Each row below holds a small network's activations on one input, seen along a few directions.
Each table varies a few parts of the input and shows all the possible inputs, shuffled.
Descriptions start from the smaller parts, as in this example, which fits no table here: line(4) and (point or (values(2) and ring(5)) or line(11)).
Shared parts are said once, and a part with two or three values counts as separate values.

Other details of the inputs shift rows strongly along two fixed directions, in all tables alike. That doesn't count.

Rows:
x1: [ -2 -67  -2 -33   2  44   1  57   3 -14  -1]
x2: [ 11 -53  -1  13   9  64 -26  32 -24  -8  18]
x3: [ -9 -11  54  22 -69 -58  24  20   9 -49 -75]
x4: [ -3 -13  65  43 -60 -59  23 -15   0 -65 -31]
x5: [-32  73   2 -17   0 -51 -12 -68 -19  41 -17]
x6: [-13 -67  13  15  23  35 -26  33  -7  -2  30]
x7: [ -8  67   2 -42   3 -60   5 -75   0  24   6]
x8: [ 18  17  42  80 -47 -39   4  -1   8 -66 -53]
x9: [-12 -65   6   4  10  54 -28  25 -21 -19  23]
x10: [ -4 102 -38  -5  -5 -44 -18 -52  24  20  -2]
x11: [-14  51 -93 -51  62  63 -26  -8   7  66  66]
x12: [ 11 -76 -10 -15 -10  53  18  26  10  -4  22]
x13: [-26  71   3 -21   5 -55 -18 -71 -12  40 -11]
x14: [-16 -63  14  -2  26  42  40  46  11   2   6]
x15: [ -5 -51   9  37  13  47  -7  47 -20  14  15]
x16: [ 11 -16  62  22 -49 -50  29 -11  24 -71 -62]
x17: [-14  31 -51 -44  81  42 -21 -12 -17 111  56]
x18: [ 15 -32   4  35  15  41  -5  67 -17   0  29]
x19: [  9  57 -17 -53 -19 -50  14 -77  18  36 -12]
x20: [-10 -66  18  -3  27  36  34  45  18  -3   9]
x21: [ 36  18  48  59 -61 -45 -10  11 -11 -67 -41]
x22: [ -4  27 -52 -50  80  42 -31 -15 -13 101  57]
x23: [ 20  23  48  69 -65 -41   6  17 -21 -57 -48]
x24: [ 17 -39  -7  41  31  49 -11  46  10 -14  22]
x25: [ -4  67 -10 -71  -7 -58  -3 -45  11  27 -35]
x26: [ -7  69  -5 -54 -10 -41   3 -83 -14   8   0]
x27: [ 16  97 -24 -11  11 -34 -17 -64   4  12 -17]
x28: [  7  57 -13 -45 -16 -56  18 -74  23  44 -12]
x29: [ -2 -14  56  20 -65 -63  18  18  16 -52 -71]
x30: [ 18 -36 -16  28  20  69 -13  38  -5 -28  17]
x31: [ -7  67  -7 -65  -3 -64   0 -43  16  37 -34]
x32: [ 37  20  39  46 -71 -25 -12   3 -25 -82 -47]
x33: [ -2 -68  11  -7  17  35   3  29  -3 -19  44]
x34: [  0 -33  -8  49  28  54   4  52  -1  -1  17]
x35: [-17 -30 -23  49   6  48   0  62  15  -7  29]
x36: [  1 -84 -63  24  38  -4  18  47 -38 -26   9]
x37: [ -1  27 -56 -58  76  48 -35 -19 -18  92  56]
x38: [ -6 -73  -1   8  -3  37  36  40  14  20  21]
x39: [  2 -34 -27  32   7  50 -20  53  21 -26  35]
x40: [ -2  69  -6 -67   1 -32  20 -75   6  10 -33]
x41: [-11 -67   9   7  19  41 -30  30 -11 -10  29]
x42: [-25  52 -82 -30  72  42 -14   4  18  88  69]
x43: [ 27 -34  -4  17  15  49 -19  59 -18 -14  32]
x44: [-10 -11  63  45 -64 -55  29 -13  -7 -62 -36]
x45: [ -2  59 -10 -36 -18 -57  28 -69  19  50 -15]
x46: [ 14 -16  58  14 -52 -44  26 -14  20 -79 -62]
Description of these inputs: point or (line(5) and line(9)).
Change only the line(5) part in x16. List by row number the other rows that result.
Answer: x14, x20, x40, x46

Rows:
x47: [ 43   1  39  49 -58 -28  -6   6 -15 -82 -46]
x48: [-25 -17 -42 -82  85  46 -16  -2 -17  73  73]
x49: [ -2  78 -54 -24   3 -29  -8 -68   2  -4 -13]
x50: [  9 -63 -33  62  14  61  11  70  10 -23  52]
x51: [-13 -79  14  32   9  55  -8  82 -10  12  26]
x52: [ -5  91 -27  -6  15 -40  -1 -39   5  31 -29]
x53: [ -2 -81   9  66  22  50 -12  54 -17  -5  55]
x54: [-18  18 -83 -28  92  58  -4  23   9  81  53]
x55: [ 13 -75  -7  16  31  72 -13  72 -11 -29  11]
x56: [  9  72 -19 -52 -10 -37 -19 -43  -8  29 -28]
x57: [ 10 -19  55  30 -73 -34 -17   2 -20 -65 -53]
x58: [ 10  -4  38  56 -70 -45   3  27  15 -50 -59]
x59: [ 16  13 -86 -51  79  66 -15   8  -9  62  72]
x60: [-26  70 -10   7  17 -47 -17 -69 -13  36  -7]
x61: [ -8 -16  59  63 -69 -48  -8   7  -8 -43 -43]
x62: [  8  51 -25 -62  -5 -42  25 -67  14  21 -25]
x63: [ -1  -7  15  66 -79 -43  10  13  24 -64 -43]
x64: [-10  76 -14 -35   9 -58  15 -32  20  33 -20]
x65: [  6  25 -69 -24  81  55  -3  27  -3  86  68]
x66: [ -5  61 -22 -34  -1 -51  39 -53  26  42 -23]
x67: [ 16  96 -18  -1   6 -40   0 -37  -7  36  -9]
x68: [  8  80 -31 -33  12 -30 -15 -53  -7   9 -30]
x69: [-15  88 -51   4   7 -38   6 -54  14  17 -12]
x70: [-10  61   3 -60   6 -47  -5 -58 -15  18 -13]
x71: [-10 -43  68  53 -59 -55  28 -22   6 -44 -40]
x72: [ -9  62   6 -38   0 -46  35 -52   4  52 -24]
x73: [ 17 -19  43  15 -56 -46   9  11  12 -85 -56]
x74: [-13  51  -9 -38  -9 -46 -35 -75 -20  32  -5]
x75: [  9  70 -26 -50 -12 -38 -18 -44  -2  26 -26]
x76: [ 12 -17  11  38 -82 -34  -4  -1  12 -85 -44]
x77: [  8   6  86  29 -76  -6  -6  -5  54 -74 -30]
x78: [ -8  -7  54  79 -45 -40  -5  -2 -14 -60 -47]
x79: [  6 -22  20  25 -65 -45  15  -4  21 -99 -39]
x80: [ -7 -75   9  28   8  57  -4  89  -3  10  21]
x81: [  3 -53  64  25 -62 -46  15 -36  -6 -65 -41]
x82: [  4  52   2 -66  -3 -37  21 -66  -8  30 -26]
x83: [-14 -80  18  15  26  46  15  87   6  -4  26]
x84: [-43 -14 -42 -49  90  32  -6   2   0  94  79]
x85: [  15 -103   12  -13   14   60   25   62    4  -16   11]
x86: [  3  23 -82 -23  82  56  -2  23   3  83  73]
x87: [-28  64   7 -28   9 -61   3 -53  -3  39  -3]
x88: [  2 -72  11  59  23  56  -7  64 -22  -2  52]
x89: [-13  74 -25 -32   6 -59  17 -37  26  28 -16]
x90: [  0 -91  16 -11  20  54   2  73  -6 -28  22]
x91: [-19  -2 -55 -53  92  64 -31  -8 -32  71  64]
x92: [ 17   6  55  81 -56 -37   3   8 -19 -57 -34]
x93: [  0 -74   3  30   8  53  -3  94   7   6  14]
x94: [-10 -21 -82 -81  67  59  25 -12  15  67  67]
x95: [-17  85  -7  -3  16 -37  -7 -50 -17  37 -20]
x96: [ -16 -105   27   22   19   48   28   54   -1   12   33]
x97: [ -6 -79  11  17  25  43  17  92  16  -8  19]
x98: [ -9  59  -6 -43 -11 -42 -30 -65 -25  33 -10]
x99: [ 18  83 -53 -18  -7 -31  -6 -68  -4  -2   8]
x100: [ 10 -87 -21   4   4  62 -14  74   6 -21  20]
x101: [ -3  -6 -55 -40  80  57 -33 -18 -33  70  88]
x102: [-15  21 -64 -33  95  60  -7  28  -3  89  47]
x103: [ -1 -80   6  20  30  72 -18  59 -28 -26  21]
x104: [ -7 -12  23  53 -61 -54  29  10  33 -78 -37]
x105: [ 26 -12  52  57 -59 -33 -16 -16 -32 -78 -27]
x106: [  5 -76   1  17  29  74 -15  67 -21 -27  16]
x107: [ 22  85 -14 -29   1 -28 -15 -56 -29  17  -7]
x108: [ -1  24 -55 -27  83  61  -6  23 -19  93  73]
x109: [ -15 -110   16    1   25   44  -13   46   -9  -24   43]
x110: [-22 -95  11  42  11  46 -18  62  -6  11  39]
x111: [-12  89 -11  -7  15 -36  -3 -42 -11  35 -26]
x112: [ 16  -7  90  27 -84   3  16 -20  54 -60 -37]
x113: [   2 -108   25   -9   13   60   20   49  -13  -13   21]
x114: [ -1 -27  71  43 -60 -45  39  -2   2 -44 -53]
x115: [-13  60 -34 -27  -8 -49  44 -64  29  33 -10]
x116: [  7 -89   8 -11  22  52   3  78   4 -30  18]
x117: [-23  71   6 -32   9 -56   9 -44  -2  39 -12]
x118: [ 33 -70 -14  24  20  69 -10  70 -11 -30  34]
x119: [  6  78 -42 -31  10 -31 -13 -58  -1   4 -27]
x120: [ 30  -5  52  53 -59 -28 -11  -6 -31 -79 -35]
x121: [ 25 -33  47  13 -64 -38  31  -5  12 -71 -63]
x122: [  8 -45  68  20 -63 -41  19 -26 -11 -65 -46]
x123: [ -9 -96   4  32  29  61 -28  40 -23 -29  32]
x124: [ -1 105  13 -19  -8  11 -30 -68  35  20  -4]
x125: [ 12 -23  51  41 -61 -47  45   9  24 -50 -61]
x126: [ -7  79 -34 -19 -11 -48  -2 -35  16  42 -22]
x127: [ 16 -15  50  26 -73 -32 -13  10 -14 -66 -58]
x128: [ -1  96  17 -35 -32   3 -33 -59  40  37   0]
x129: [-10  -7 -72 -84  80  47  -2  14  12  59  58]
x130: [ 20 111  14 -13 -18   9 -27 -69  29  23  17]
x131: [  2 -93  15  15  17  51  39  76  16   6  13]
The inputs of x116 and x55 match in every part but one. If x117 is changed in the same way as x116 into x55, which row does it become?
Answer: x95
The inputs of x83 and x111 match in every part but one. If x129 is changed in the same way as x83 into x111, which row does it become?
Answer: x119
The inputs of x106 and x127 match in every part but one. If x123 is changed in the same way as x106 into x127, which row does it become?
Answer: x74
What is each input in this table made of?
Answer: line(5) and (point or (values(2) and line(8)))
Change only the line(5) part in x78. List by row number the other rows that result.
Answer: x61, x87, x88, x96
Change only the values(2) part in x69. List by row number the other rows that result.
Answer: x49
Change only the values(2) part in x47. List by row number the other rows that result.
Answer: x67

Rows:
x132: [ 13 -53   5 -22   9  24  15  36   3 -25 -11]
x133: [  8 -48  20 -26   8  51  12  47  11 -14   0]
x134: [  6  -8  -6 -27 -19  -1   7 -15  23   4  -6]
x135: [  0 -33 -38 -61  51  38  18  26  -6  23  19]
x136: [-10 -62 -18  48  26  46 -16  73 -27  -4  20]
x137: [  7  -7   1 -15 -38 -26  13 -23  17 -21 -26]
x138: [-13 -27 -27  21  45  33  14  17 -11  21  36]
x139: [  4  14  58  81 -67 -31 -21  19  -6 -58 -54]
x140: [-18  78 -32 -66  22  -6 -13 -47  23  48  22]
x141: [ 12 -34  28  26 -81 -48  23  -7  10 -80 -57]
x142: [   2   41   47  -52  -27  -53  -49 -113  -58  -15  -18]
x143: [ 13 -34  20  59 -28 -17  14  35 -19 -40  -8]
x144: [-15  16 -17 -46  37 -24  28 -12 -12  44  -6]
x145: [ -5 -49  -5  42  28  55 -27  68 -12  13  27]
x146: [-11 -91  10  15   7  44  16  56  16  16  25]
x147: [-18  19 -13 -64  60  29  16   6   2  84  26]
x148: [ -4  38  16 -24  -4 -60  24 -33  -2  13 -44]
x149: [  0  60 -35 -37  36  33  -5 -43  10  42  33]
x150: [ -19   46   47  -44   -4  -60  -41 -112  -67   29   -7]
x151: [  6  35 -21  -4  24 -14   2 -11 -13  44  21]
x152: [  8 -31 -45   1  41  66 -33  49 -12   8  34]
x153: [-17 -68 -21 -11  31  39  17  39   8  46  38]
x154: [-25 -31  -7  -1  35  23  -3  32  18  32  36]
x155: [-16 -10  63  53 -58 -38   6  13  21 -52 -33]
x156: [ 23 -11  28  54 -49 -19   7 -12   8 -86 -37]
x157: [ 24  39 -25 -15   1  -9  -8 -19  -8   4   8]
x158: [-24 -43 -37 -26  36  23  22  20  -2  57  36]
x159: [-14  46  -2   3  24  12   5 -30   6  41  21]
x160: [-16 -21  44  58 -58 -67  15   8   5 -71 -46]
x161: [ 30  81  -8 -15 -21 -39  -9 -52   0   2 -15]
x162: [ 22 -65  23  56 -18  45   2  37  16 -70   2]
x163: [ 23 -15 -26   3   5  20  -1  25 -13 -16  22]
x164: [ 25  74   9  -8 -34 -26  -6 -40   1  -9 -15]
x165: [  1 103 -59 -38  16 -35 -30 -59 -22  30 -14]
x166: [-10 -10 -28  20  39  32 -25  37 -18  31  23]
x167: [ -2 -27  -1   4 -11  -1  -4  16  19 -39   1]
x168: [ 20 -65  32  -1 -14  23  15  47  12 -48 -25]
x169: [-10 -71  45  34 -38  18  21  43  19 -16  -5]
x170: [ -1  47 -62 -36  46  14   3 -44  -6  33  29]
x171: [ -1  11  14  43  -8 -23  12 -20   1 -17 -12]
x172: [  9 -21  23  37  -4  30   1  44  -5   5  23]
x173: [ -5  73  14 -42   0 -66  20 -58   3  39 -43]
x174: [ 28   9  43  68 -79 -35 -30   5   1 -96 -68]
x175: [ -3  52   2 -20 -24 -46  -8 -46  25 -16 -22]
x176: [  3  82  12 -40 -58 -59   8 -80  23   4 -44]
x177: [-14 -18 -37  -5  77  68   2  17   3  68  66]
x178: [-18  34 -57 -57  39  -5  -4 -26   7  34  29]
x179: [  8 -14  -3  21  -2  56 -36  45  -2 -19   9]
x180: [ 17 -11  24  45 -15  -6   2  24  -4 -11   0]
x181: [-24 -19   0   9  13  -9   4  17  12   6  12]
The inputs of x159 and x149 match in every part but one. If x180 is changed in the same way as x159 into x149, which row does it become?
Answer: x161
The inputs of x152 and x166 match in every part but one. If x170 is changed in the same way as x152 into x166, which row does it become?
Answer: x138
What is each input in this table made of?
Answer: values(2) and (point or (line(4) and line(6)))
Change only the line(6) part in x166. List by row number the other rows that result.
Answer: x148, x151, x153, x171, x181
